These are the activations of a small neural network, seen along a few directions. Each row is one input.
In each table, some parts of the input vary, and every possible input appears once, in random order.
Descriptions start from the smaller parts, as in this example, which fits no table here: one of 8 places around a ring, together with either a single point or one of 9 places along a line or (one of 3 separate values, together with one of 6 places along a line).
Shared parts are said once, and a part with two or three values counts as separate values.

Other details of the inputs shift rows strongly along two fixed directions, in all tables alike. That doesn't count.

A family of inputs:
r1: [ -5  30 -14 -11  -2   0 -42 -52  39  22 -18]
r2: [-4 17  1 -6 23 -1 -8  8 -1 18 48]
r3: [ -9  44 -15  -6  24   0 -41 -51  32  32  19]
r4: [ -1 -39  -8  15 -45  -4  37 -23  23 -38 -66]
r5: [  2   7   0 -14  16   4 -10   8   2  13  36]
r6: [ -2   7  -3  -5 -20  -2 -22 -23  21   5 -37]
r7: [  8 -38  28  11 -24  -8  46  76 -46 -31 -21]
r8: [ 10 -26  22  14  -6  -3  35  63 -44 -29  13]
r9: [  6  -2   8  13 -29  -9   0   1   1 -21 -33]
r10: [  3  19 -12 -15   8   9 -40 -41  27  18   1]
r11: [  7  -6   2   5 -43  -5 -11 -13  15 -19 -58]
r12: [ -4  35 -10  -4   5  -3 -41 -58  40  12 -16]
r13: [ -3  15  -2   4  30   5  -7   4 -16  19  45]
r14: [ 13 -34  18   0 -14  -1  30  65 -40 -19   8]
r15: [ -3  12  -4   0  38   7  -5  12 -22  25  55]
r16: [  6 -21  24  20 -45 -15  24  30 -12 -48 -61]
r17: [  3  -1   4  -2 -31  -5 -12 -12  20 -13 -46]
r18: [  3  17  -8 -12   4   4 -39 -49  30  10 -32]
r19: [ -5  23  -5 -13  36   4 -15   5   1  32  69]
r20: [ -4  36 -24 -17  18   9 -59 -73  38  40  -4]
r21: [  3 -18  18   8 -25 -11  27  53 -23 -19  -3]
r22: [  5  -5  12   9 -17  -5  -1  -2   1 -26 -39]
r23: [ -2 -21 -17   5 -15   6  31 -27   9 -21 -38]
r24: [  7  -5  11   9   3  -2  11  27 -20 -17  17]
r25: [  0   9   6  -5  35   1   6  31 -19  12  73]
r26: [ -6  11  -4 -14  31   5  -8  15 -13  36  51]
r27: [  7  -1  10  11 -31  -9  -8 -18  16 -35 -61]
r28: [ -4  22  -5  -6  42   6  -9  16 -14  36  90]
r29: [  5  11   0  -4  15   2 -11   4  -1   7  40]
r30: [-15 -30  -6   3  17   1  58  33 -15   6  51]
r31: [  5  14  -8 -10   0   5 -30 -29  23   8   0]
r32: [  1  22 -12 -17  -1   5 -46 -55  42  13 -25]
r33: [ -4  27 -14  -8  -4   1 -47 -68  40  19 -52]
r34: [-11  -1 -29   3  -2   9  13 -54  21   3 -27]
r35: [  9 -20  18  25 -55 -14  15  14  -8 -49 -77]
r36: [-19   0 -24  -4  35  11  34  -7  -7  25  46]
r37: [  0  13  -6  -9 -26  -2 -38 -52  42   0 -63]
r38: [-10  29  -4  -1  43   3 -11   1  -7  31  63]
r39: [ 3 16 -1 -4 33  4 -8 10 -9 16 65]
r40: [-13 -19 -15  -4  32   6  40   8  -1  15  62]
r41: [  4  -4   6   0  38   7  14  45 -39  10  68]
r42: [  2  13  -4 -11  52  13  -8  13 -21  32  73]
r43: [ -16   34  -46  -17   32   16  -33 -118   65   31  -14]
r44: [  7   1  -1   8 -35  -3 -22 -41  19 -15 -84]
r45: [  6 -37  27  14 -26  -9  48  77 -49 -29 -23]
r46: [  8   3  -3  -6  -3   4 -22 -21  10   1 -23]
r47: [  4   4  -2 -12  -8   2 -23 -23  18   2 -27]
r48: [  6 -22  22  20 -50 -13  18  17  -7 -48 -81]
r49: [  0 -17  16  12  -3  -6  28  51 -36 -12   2]
r50: [ -2   9   2  -7  51   8   1  26 -25  23  74]
r51: [-18 -21 -12   5  17   1  51  18  -8  13  46]
r52: [  1  19 -13  -6   0   4 -39 -51  23  18 -29]
r53: [ -6  37 -16  -4   8   2 -55 -83  48  16 -45]
r54: [  0 -10  16   7  -6  -9  25  53 -27  -7  26]
r55: [ 14 -43  31  11 -45 -14  45  78 -34 -51 -24]
r56: [  0  16   1 -10  33   3 -10  10  -3  19  64]
r57: [  5 -19  15   7  -8  -5  29  66 -38 -10  36]
r58: [  5  -8   7   1 -33  -6  -9 -13  12 -18 -71]
r59: [ -2  18  -5 -16  58  12 -13   6 -13  38  74]
r60: [ 13 -38  19  14 -76 -12  18  26  -8 -50 -96]
r61: [-11 -27  -8   3   5   5  58  23 -20  -8  12]
r62: [ -5 -61   6  22 -33  -7  84  59 -33 -35  -6]
r63: [ 12  -7   6   5 -39  -6 -10 -10  16 -29 -49]
r64: [ -1  -2  10  14 -22  -8   3   2  -3 -18 -43]
r65: [ -5  13  -4 -18  41   8 -10  15 -12  39  65]
Description of these inputs: one of 5 places around a ring, together with either one of 2 separate values or one of 11 places around a ring.
The inputs of r29 and r28 match in every part but the place on the ring of 5. If r42 is changed in the same way as r29 into r28, which row does it become?
> r44
The inputs of r31 and r17 match in every part but the place on the ring of 5. If r4 is changed in the same way as r31 into r17, which row does it become?
> r30
List by row number the other rows that have the place on the ring of 5 in common with r5.
> r18, r22, r25, r27, r32, r40, r43, r47, r50, r55, r56, r59

A family of inputs:
r66: [  1  26 -14 -12 -15   1 -54 -70  49  14 -53]
r67: [ 12 -32  21   8 -40  -6  23  42 -25 -34 -57]
r68: [ 11 -23  24  18 -36 -10  21  38 -24 -44 -49]
r69: [  2  26 -13 -14 -13   3 -56 -72  50  12 -53]
r70: [-19  16 -41  -9  45  16  -3 -59  28  46  58]
r71: [ 10 -18  25  14 -22 -12  26  59 -30 -30   1]
r72: [ 13 -29  23   6 -47 -10  19  43 -14 -38 -44]
r73: [  1  26 -15  -9  -8   3 -52 -72  42  15 -57]
r74: [  8 -34  28  20 -32 -10  40  70 -48 -38 -30]
r75: [  2  26 -14 -14  -9   5 -56 -74  47  13 -56]
r76: [ 12 -31  31  19 -29 -11  39  68 -44 -44 -23]
r77: [ -1 -61   5  14 -19   0  85  65 -40 -33  12]
r78: [-22  11 -34 -13  79  20  28 -10  -9  49 116]
r79: [ -3  15   0 -20  58  10  -5  39 -25  43 117]
r80: [ -1 -52  -1  15 -32  -2  66  28 -16 -35 -25]
r81: [-12 -34  -7  14 -37  -6  47 -14  16 -29 -63]
r82: [ -7  23   0  -5  66   9  -1  34 -35  42 111]
r83: [ -1  34  -8   3 -10  -2 -50 -68  42   3 -47]
r84: [-15  -4 -24   3 -13   0  11 -66  46  -2 -50]
r85: [ -7  35  -7 -10  76  11 -16  13 -22  52 117]
r86: [ 10 -28  30  19 -38 -14  36  70 -36 -42 -17]
r87: [ 11 -23  27  17 -32 -11  25  50 -28 -42 -29]
r88: [ 12 -28  24   8 -38 -11  22  53 -21 -38 -25]
r89: [ 13 -25  27  13 -39 -13  23  53 -21 -42 -24]
r90: [ -4  22   2  -6  62   7  -2  37 -32  37 115]
r91: [ -14   11  -36    1  -10    6  -10 -105   60    0  -65]
r92: [ 12 -32  30  14 -30 -13  40  85 -42 -37   7]
r93: [ -8  27  -9 -22  64  11 -18  19 -14  57 119]
r94: [ 10 -41  26   7 -42  -9  39  75 -39 -32 -26]
r95: [ -1  26 -15 -11 -12   4 -52 -70  44  16 -56]
r96: [ -3  22  -8  -5  17   5 -29 -26   7  22   2]
r97: [ 11 -38  28  12 -30  -8  40  72 -47 -39 -30]
r98: [  2  27 -12 -10 -18  -2 -54 -69  52   9 -49]
r99: [  3  34  -7  -1 -10  -4 -54 -68  48  -2 -43]
r100: [ -6 -46  -3  17 -28  -4  73  27 -19 -35 -29]
r101: [  5  22   1   2 -11  -5 -34 -36  28  -7 -27]
r102: [ -8 -58  10  14 -14  -5  92  68 -37 -32   8]
r103: [ -6  26 -11 -26  74  17 -19  14 -18  61 115]
r104: [  5  19   0  -1 -14  -4 -35 -35  31  -7 -28]
r105: [ -6  35 -18 -23  49  13 -42 -33  14  55  57]
r106: [  3  29  -9  -8 -16  -3 -55 -68  52   3 -45]
r107: [ 11 -35  30  17 -20  -8  44  80 -54 -36  -9]
r108: [ 11 -23  24  15 -49 -14  19  43 -15 -42 -41]
r109: [ -6  35  -4 -11  73  11 -18  14 -18  47 120]
r110: [ -7  29  -7 -18  63   9 -18  21 -14  52 121]
r111: [ -3  12  -2 -22  59  12  -4  39 -27  46 110]
r112: [ -10    5  -36    2  -18    5  -14 -101   62    3  -60]
r113: [ -8 -45  -3  18 -29  -3  73  27 -20 -34 -29]
r114: [  0  31 -11   1  -5   0 -51 -73  39   7 -56]
r115: [ -8  33  -8 -14  81  14 -19  10 -23  53 114]
r116: [  2  18  -6  -2  -4   0 -34 -42  21   7 -40]
r117: [ -4  13  -4 -19  66  14  -3  36 -34  48 105]
r118: [-16  -3 -25   0  -8   2   7 -70  48  -3 -49]
r119: [  1  30 -13  -6  -3   3 -54 -76  42  11 -56]
r120: [  2  29 -10  -6 -18  -4 -54 -66  51   5 -46]
r121: [  8 -31  19   8 -33  -5  27  52 -33 -26 -37]
The inputs of r111 and r66 match in every part but one. If r104 is changed in the same way as r111 into r66, which row does it become?
> r92
The inputs of r103 and r95 match in every part but one. If r80 is changed in the same way as r103 into r95, which row does it become?
> r70
What is each input in this table made of?
> one of 4 places along a line, together with either one of 3 separate values or one of 11 places around a ring
Change only the place on the ring of 11 in r83. List by row number the other rows that result.
> r74, r82, r86, r93, r94, r95, r96, r108, r110, r121
Change only the place on the line of 4 in r99. List by row number the other rows that result.
> r71, r86, r101

A family of inputs:
r122: [-11  16 -30 -12  21  13 -21 -56  23  36   5]
r123: [  3 -19   6  18 -29  -7  25  26 -18 -22 -15]
r124: [ 16  38  16 -18  38   6 -64  17 -20  31  44]
r125: [-10 -12  -2   1  -3  -1  22   6  -7   1 -19]
r126: [  4  24  -8  -4  -6   1 -43 -65  47  -7 -35]
r127: [  6 -21  14   8  -5  -5  38  68 -38 -13  51]
r128: [ -1 -22  12   0 -19  -7  24  27  -3 -16 -17]
r129: [  1  11  -5 -14  40   9  -9   2   0  16  64]
r130: [ 2 -8 -4 -8 13  7  6 -3  0  0  4]
r131: [ -9 -13   5   7   4  -3  33  31 -23   1   7]
r132: [-14   5 -11 -13  38   7  11   4  -6  35  46]
r133: [ 16  19  28  -1 -49 -14 -60  -6  13 -18 -98]
r134: [   8  -41   12   29  -77  -13   35   16   -9  -56 -104]
r135: [ -9  39 -11  -5  18  -3 -36 -49  38  21  16]
r136: [  7 -16  19  14   7  -4  35  61 -41 -23  42]
r137: [  9 -25  10  -1 -12   0  19  21  -8 -25 -15]
r138: [ -5  13 -20 -16  43  15 -13 -35  10  30  29]
r139: [ -2  16  -4   3  39   6  -2   1 -13  14  56]
r140: [  5  -4  -1  17 -35  -4  -8 -43  20 -34 -89]
r141: [ -2  -8  -7  -3  15   9  12  -5 -10   2  -2]
r142: [ -3 -12  20  14   1 -11  38  65 -35 -13  40]
r143: [  1   2   8   8 -49 -14 -13 -31  38 -32 -81]
r144: [ -1 -34   5   9   1   3  53  65 -50  -3  35]
r145: [ -2   6 -10 -14  27   7  -3   9  -1  26  69]
r146: [ 17  38   6 -12 -18  -1 -87 -38  22  17 -48]
r147: [ -6 -16   4  -5   5  -1  29  32 -13   3  14]
r148: [-10  24  -7   7   2  -6 -18 -37  24   8 -13]
r149: [ -6  18 -17  -6  40  12 -14 -34   4  25  28]
r150: [  4 -33   1   1 -31  -1  29  21  -9 -17 -31]
r151: [  3 -29  -5   3 -40   0  20  -6   4 -19 -64]
r152: [ -8  28 -29 -24  42  14 -37 -52  32  51  58]
r153: [  4  23  -5   0   5   0 -29 -41  27  -5  -5]
r154: [ -2  19 -12   4  -1   0 -21 -33  20   9   8]
r155: [  1 -17  14   3 -28 -11  19  25   2 -25 -26]
r156: [  5 -25  14   4  -5  -2  37  69 -36 -11  51]
r157: [-12  18  -9   6   9  -2 -10 -30  15  13  -8]
What is each input in this table made of?
> one of 3 separate values, together with either a single point or one of 11 places around a ring
The inputs of r140 and r134 match in every part but the choice among 3 separate values. If r139 is changed in the same way as r140 into r134, which row does it become?
> r123
Start at r148 and move only the place on the ring of 11, one step at a time. The first step leads to r157. Which rows follow, in order?
> r131, r125, r132, r147, r128, r155, r143, r135, r142
Change only the choice among 3 separate values in r137. List by row number the other rows that result.
> r128, r152
